Here are a small network's activations along a few directions, averaged over the inputs that share one value of a field.
Values that are neighbours, or in one group, have similar rows; names and order tell nothing.
(in the rows, 500 means zero)
Random noise pushes rows far along 7 fixed directions. That doesn't count. These rows show it; they differ only by the noise:
546, 467, 764, 261, 280, 315, 866, 449, 459, 547, 344, 555, 332, 476, 531, 447, 921
353, 398, 504, 594, 200, 195, 704, 370, 341, 394, 440, 726, 70, 391, 642, 193, 464
522, 677, 343, 539, 173, 321, 401, 724, 646, 751, 392, 457, 393, 376, 143, 302, 626
496, 541, 611, 406, 286, 386, 684, 467, 581, 510, 563, 491, 463, 425, 468, 125, 883
143, 518, 566, 586, 230, 240, 565, 399, 594, 401, 439, 877, 436, 483, 536, 166, 304
494, 471, 667, 372, 457, 461, 660, 552, 413, 549, 472, 479, 539, 528, 417, 568, 743
630, 638, 433, 298, 452, 528, 637, 335, 639, 444, 398, 439, 566, 530, 580, 229, 813
69, 211, 711, 504, 454, 449, 464, 590, 365, 498, 416, 677, 634, 734, 365, 831, 290
240, 546, 481, 642, 446, 286, 512, 495, 333, 437, 331, 878, 395, 498, 504, 624, 27


Field Lis:
e11: 571, 594, 619, 251, 416, 373, 518, 578, 768, 716, 217, 470, 505, 566, 515, 745, 691
e9: 549, 312, 596, 408, 450, 526, 656, 471, 566, 514, 604, 328, 509, 528, 604, 374, 612
e13: 621, 624, 553, 463, 708, 588, 606, 348, 324, 367, 514, 557, 492, 472, 641, 603, 484
e14: 510, 538, 264, 709, 641, 673, 408, 278, 420, 267, 650, 525, 449, 418, 640, 203, 247
e6: 353, 703, 584, 427, 291, 372, 376, 439, 801, 576, 338, 759, 574, 457, 454, 348, 431
e12: 640, 613, 675, 296, 375, 455, 585, 742, 713, 822, 268, 450, 590, 542, 157, 863, 566
e15: 633, 476, 501, 383, 370, 499, 467, 485, 624, 595, 439, 404, 307, 424, 548, 477, 880
e2: 623, 384, 426, 455, 610, 521, 563, 483, 508, 488, 601, 311, 543, 501, 630, 429, 456
e8: 677, 569, 492, 330, 735, 684, 516, 390, 377, 455, 446, 445, 623, 573, 560, 810, 612
e4: 528, 646, 610, 589, 435, 484, 634, 476, 562, 519, 490, 553, 431, 340, 412, 413, 515
e7: 307, 433, 598, 531, 788, 621, 320, 391, 511, 297, 597, 685, 636, 646, 727, 556, 308
e3: 570, 480, 535, 391, 436, 525, 353, 556, 866, 628, 524, 343, 623, 623, 431, 405, 879
e5: 606, 430, 653, 490, 286, 300, 727, 559, 598, 555, 433, 523, 304, 377, 595, 484, 607
e10: 553, 623, 332, 755, 597, 494, 322, 609, 600, 452, 694, 580, 634, 358, 565, 410, 205
e1: 500, 597, 655, 377, 511, 628, 583, 464, 637, 543, 350, 557, 667, 555, 481, 654, 417
Lis is arranged as a ring.
Question: Going along Lis from e2 by way of its neighbour e9, in what order are e13, e12, e4, e3, e1 met?
Answer: e12, e1, e4, e13, e3
Question: Which values are neighbours of e6? Give them in the order they are listed.
Answer: e15, e8
Question: Which values are neighbours of e10? Give them in the order they are listed.
Answer: e11, e5

Field Dekug:
u2: 588, 477, 420, 514, 601, 539, 535, 414, 473, 458, 546, 455, 542, 494, 579, 470, 430
u6: 664, 717, 436, 514, 538, 525, 563, 468, 451, 543, 493, 443, 524, 400, 432, 408, 611
u4: 372, 621, 822, 584, 671, 433, 709, 500, 356, 349, 806, 742, 735, 406, 557, 421, 357
u10: 557, 405, 343, 456, 504, 571, 413, 374, 515, 455, 393, 392, 363, 560, 572, 444, 657
u12: 549, 676, 513, 518, 606, 497, 575, 592, 373, 543, 572, 513, 586, 400, 408, 565, 464
u9: 521, 465, 423, 510, 559, 608, 391, 551, 496, 559, 590, 363, 407, 527, 441, 485, 645
u7: 741, 441, 466, 470, 397, 406, 606, 600, 447, 669, 387, 331, 169, 366, 462, 665, 612
u5: 612, 621, 265, 607, 422, 509, 318, 465, 555, 441, 658, 412, 433, 402, 514, 97, 568
u3: 425, 595, 668, 513, 548, 445, 490, 577, 536, 485, 661, 656, 714, 448, 493, 489, 527
u1: 478, 413, 443, 551, 302, 402, 463, 577, 533, 509, 591, 394, 353, 465, 520, 275, 669
u11: 580, 522, 450, 561, 463, 574, 539, 488, 328, 485, 497, 431, 350, 401, 431, 473, 547
u13: 401, 404, 723, 546, 522, 430, 599, 551, 428, 434, 590, 608, 504, 501, 580, 668, 401
u8: 559, 253, 498, 383, 417, 580, 499, 519, 632, 612, 431, 272, 478, 603, 470, 466, 696
Dekug is arranged as a line.
Question: Going along Dekug from u9 by way of its neighbour u10, in what order are u4, u1, u11, u8 met?
Answer: u1, u8, u4, u11
Question: What is the length, in steps, of the shortest route from u5 to u2?
Answer: 6
